Each row below holds a small network's activations on one input, seen along a few directions.
Each table varies a few parts of the input and shows all the possible inputs, shuffled.
Descriptions start from the smaller parts, as in this example, which fits no table here: line(4) and (point or line(11) or (values(2) and ring(8))).
Shared parts are said once, and a part with two or three values counts as separate values.

A family of inputs:
R1: [ 18  -4 -42 -16  31  12   2  -4   0 -11 -20  23   3  -1   4   9  15   1
 -14]
R2: [ -1  12 -41   7   6  -3   6 -22 -44   6  -7  43  13 -12   8   5  -1  -9
 -12]
R3: [ 45 -18   8 -35 -11   6  -5  37  27   6 -15 -13   2  27  14   7  14   1
 -10]
R4: [-36   6  57  38 -32  -6 -11   6  -2  -2  29 -37 -18 -12 -13 -16 -23   4
  34]
R5: [-12  21  43  -6  46  35 -23 -40 -30 -39  23 -33  -6 -69   1   6   9   6
 -14]
R6: [-13   7 -28  27 -10 -32  16 -27 -37   1  -4  31  11   7  -9 -19   5  -9
   0]
R7: [-44  24   3  49   7   2  -4 -43 -25 -10  24   7 -20 -42 -25  -5 -34  12
  11]
R8: [  1 -16 -35  13 -28 -29  19  22  36  21  -5  20  -1  48  -2  -4  -2  -5
   7]
R9: [ 31  22   7  -9 -19   1   1 -13 -59  -3  -7   6   8  -9   5   0   7  -1
 -19]
R10: [ 28   6   8 -27   8  15  -1  -3 -54  -7 -10  13  19 -15  16  15  19  -3
 -22]
R11: [ 37  -4   7 -34  19  28  -6  14 -25  -3 -12   7  15 -10  22  16  22  -6
 -24]
R12: [ -9   5  46 -34  65  36 -24 -12  30 -31  13 -53  -7 -42   8  12   6   6
  -4]
R13: [  3   1 -41 -10  26   5   5 -16 -34  -6 -14  39  16 -12   8  14  12  -4
 -14]
R14: [ 19  -6  18   7 -64 -22  14  25  -8  25   3  -3   8  35   0 -15  -6   0
   2]
R15: [-30  27  55  30  -5   1 -11 -34 -48 -14  26 -26 -13 -48 -16 -13 -18   8
   2]
R16: [ 35 -18  12 -29 -30  -4  11  42  30  21 -15 -14   2  42  11   2   9  -5
  -1]
R17: [ 28 -12  15  -4 -47 -20  12  37  16  22   0  -7   2  46   6  -3   5  -4
  -1]
R18: [ 25  13  20  12 -36 -12   9  -8 -54   5   5  10   9   5  -4  -8   4  -3
  -8]
R19: [-58  -1   6  55 -14   2  -6   1  17  10  32   8 -16 -13 -12  -1 -40   1
  42]
R20: [  8 -24 -40 -20  15 -16   1  18  43   1 -24   8   4  27   8  -3  15  -4
  -2]
R21: [  2   7  19   9 -47 -31  10  -1 -36  10  -1  -8   7  25   0 -26  11  -2
  -4]
R22: [  8 -21 -37 -12 -10 -15  18  28  50  20 -20  14  -1  44   2   1   3  -6
   8]
R23: [-24   2  -5 -15  77  38 -18 -21  53 -27  11 -20 -15 -36  -2  20 -10  10
   5]
R24: [ 44  -7   4 -41   6  12  -7  20  15   0 -24 -13   5  10  11  15  23   4
 -14]
R25: [-25  18  -9  12  58  36 -17 -49  -7 -34  22  -1 -13 -63  -9  15  -7  10
  -4]
R26: [-11  -7  52  -3   2  24 -17  28  52   1  13 -46 -20  -2 -13   5 -23   7
  20]
R27: [-44 -16   2  13  27  19 -12  18  67   9  12  -7 -14  -5 -10  11 -30  -2
  27]
R28: [-24   3 -30  25 -28 -40  17 -15 -15  10  -5  19   4  28  -7 -28   4  -3
   4]
R29: [-19 -11 -30  22 -37 -43  21   5   8  20  -5  19  10  35  -5 -25  -5  -6
  10]
R30: [ 18 -11 -45 -24  25   2  -1   6  34   0 -28  14   2  13   2  14  17   3
  -5]
- What is each input in this table made of? => values(2) and (ring(5) or ring(10))
- Changing only the values(2) part turns R4 into R19. The same change can be made to R3. Which row results? => R20
- Which other rows does R4 become when the ring(5) part takes its other values? List them by row number. => R5, R12, R15, R26
- Which other rows does R29 become when the values(2) part takes its other values? List them by row number. => R14

A family of inputs:
R31: [ 47 -22 -34 -18 -64 -47  29  43   2  34 -35  25  21  81  13 -15  25 -12
 -10]
R32: [-21  14  11  24  -4  -3  -2 -23 -29  -8  14   0  -4 -21  -8  -8 -10   2
   4]
R33: [-30   9  17  26  -3  -2  -4 -14  -5  -5  18 -10 -10 -16 -11  -9 -17   3
  13]
R34: [ 10 -13 -18   8 -43 -25  16  25  13  26  -9  17   4  44  -1  -8  -3  -4
   7]
R35: [ 37 -28 -27 -16 -63 -46  26  53  26  36 -32  15  15  85  10 -16  18 -11
   0]
R36: [ -8   8   9 -10  43  29 -14 -19  -8 -17   8  -6  -1 -42   6  14   2   0
  -7]
R37: [-33  21  44   9  57  48 -29 -36  -3 -34  32 -33 -19 -74 -10  15 -20  13
   6]
R38: [ 19  -7 -25   6 -44 -27  19  16 -11  24 -12  27  10  40   2  -8   4  -5
  -3]
R39: [  5  -9 -12 -13  11  -1   0   9  26  -2 -11  -3  -1  12   1   2   6   1
   0]
R40: [ 14  -3 -19 -15  10  -2   3   0   1  -4 -14   7   5   8   3   2  12   0
  -9]
R41: [-17   2  15  -8  44  30 -17 -10  16 -15  12 -16  -6 -37   4  14  -5   1
   2]
R42: [-24  27  38   7  56  47 -27 -45 -28 -36  28 -23 -14 -79  -8  16 -13  12
  -3]
- What is each input in this table made of? => values(2) and line(6)
- Changing only the line(6) part turns R40 into R31. The same change can be made to R39. Which row results? => R35

A family of inputs:
R43: [-27  17  60 -16  76  55 -36 -28  14 -44  25 -57 -19 -76  -3  17  -8  13
   2]
R44: [-28  16 -10  41 -20 -12  11 -29 -48  11  21  31   5 -18  -5  -8 -17  -5
   3]
R45: [-38   1  -2  46 -36 -34   6  -1  12   4   6  -6 -16  22 -26 -27 -22   6
  31]
R46: [-21  -2  27  41 -53 -11   3  18   4  23  21  -3 -12  12 -14  -9 -31   2
  28]
R47: [ 48 -22 -19 -47   0   5   4  37   9  16 -29  15  21  27  29  16  31 -13
 -19]
R48: [  0 -26 -26  -9 -12 -29  12  32  71  10 -17  -9  -4  58  -3 -13   7  -1
  13]
R49: [ -9  21  30  27 -38 -21   7 -22 -65  -1  16  -3   4  -9  -4 -22  -4  -3
  -3]
R50: [-27  18  -7  39 -19 -28   9 -35 -50  -8  11  13   2 -10 -11 -24  -4  -1
   3]
R51: [-40  -1  -5  48 -38 -18   8   5  14  22  15  12 -13  13 -20 -11 -36   2
  31]
R52: [ 26  14 -39  -6  11   9   8 -26 -47  -1 -10  43  12 -13   3  15   9   1
 -24]
R53: [ 32 -22 -49 -40  16  -2  10  25  19  15 -35  30  19  28  23  15  25 -13
 -17]
R54: [ 18 -29   3 -14 -28  -7   7  51  65  30  -2  -8   1  49  10   4  -1  -5
  10]
R55: [-19   4  36  34 -56 -27   4  13  -2  11  11 -22 -13  22 -20 -25 -22   5
  24]
R56: [ 31 -20 -46 -41  16 -18   9  19  17  -4 -43  13  16  36  16  -2  37  -8
 -16]
R57: [-44  13  24  -5  92  47 -36 -39  27 -50  20 -41 -22 -76  -8  14  -9  14
   6]
R58: [-28  11  51  -9  80  69 -37 -23  20 -32  33 -38 -18 -82   1  31 -16   8
   4]
R59: [  0 -28 -28  -7 -13 -13  13  38  74  29  -8   8  -1  50   4   3  -6  -6
  13]
R60: [-11  15  20  33 -35  -5   6 -17 -58  11  26  16   6 -18   1  -7 -12  -5
   0]
R61: [ 42  13  -8 -13  -5  16   3 -13 -56   0  -5  28  13 -14   9  16  14   1
 -27]
R62: [-43  11  22  -3  93  63 -34 -34  30 -33  28 -24 -19 -83  -4  29 -21   9
   6]
R63: [ 43  19   1 -19  -8   1   4 -18 -63 -11 -15   8  12  -5   3   0  21   5
 -29]
R64: [ 26  15 -36  -7  11  -7   6 -31 -48 -20 -19  25   9  -5  -3  -1  21   6
 -23]
R65: [ 49 -17  -9 -52  -4 -10   6  32   2   5 -38  -4  19  35  22  -1  38  -9
 -22]
R66: [ 19 -23  12 -20 -32 -22   9  45  58  18 -12 -26  -1  58   3 -11   7  -1
   6]
- What is each input in this table made of? => line(4) and (point or ring(5))
- Changing only the line(4) part turns R61 into R63. The same change can be made to R54. Which row results? => R66

A family of inputs:
R67: [ -1   7 -22  42 -69 -37  24  -3 -62  31   1  48  12  23  -4 -16 -10  -9
   4]
R68: [-50 -15  -9   2  60  18 -16   1  80 -14   9 -21 -18 -18  -6   7 -16   2
  24]
R69: [ 18 -31   9 -32 -10  -8  -2  55  85  10 -21 -36  -8  54   1  -2   7   3
  14]
R70: [ 26 -25 -34  -1 -58 -31  28  43  21  48 -11  37  17  66  14  -2   3 -15
   0]
R71: [  9 -34 -19 -18  -4   3   2  52  89  26 -14  -2  -6  45   3  13  -7  -1
  17]
R72: [ 63   7 -55 -66  70  38  -3 -25 -50 -20 -36  45  29 -33  32  38  47  -6
 -56]
R73: [-41  20  54  26  39  63 -27 -28 -11  -7  54 -13 -17 -86  -3  30 -40   6
  12]
R74: [-39  29 -13  61 -18 -16   7 -50 -53  -8  23  25 -10 -25 -27 -16 -26   9
  10]
R75: [  8  11   5  28 -74 -47  20   0 -66  15  -7  14  10  31  -7 -31   3  -5
   1]
R76: [ 35 -22  -6 -14 -63 -42  24  46  17  33 -19   3  15  75  11 -18  17 -10
  -3]
R77: [-41 -12  19 -11  54   6 -21   4  76 -30   1 -56 -20 -11  -7  -8  -2   6
  21]
R78: [-31  23  82  13  34  52 -32 -25 -15 -24  47 -47 -19 -79  -6  14 -26  10
   8]
R79: [ 73   9 -27 -78  65  27  -7 -22 -55 -37 -43  11  27 -25  29  22  62  -2
 -59]
R80: [-29  32  15  48 -23 -27   3 -48 -57 -24  16  -9 -12 -17 -30 -31 -13  13
   7]
- What is each input in this table made of? => values(2) and (point or ring(6))
- Which other rows agree with R74 in the values(2) part? List them by row number. => R67, R68, R70, R71, R72, R73
- Which other rows does R72 become when the values(2) part takes its other values? List them by row number. => R79
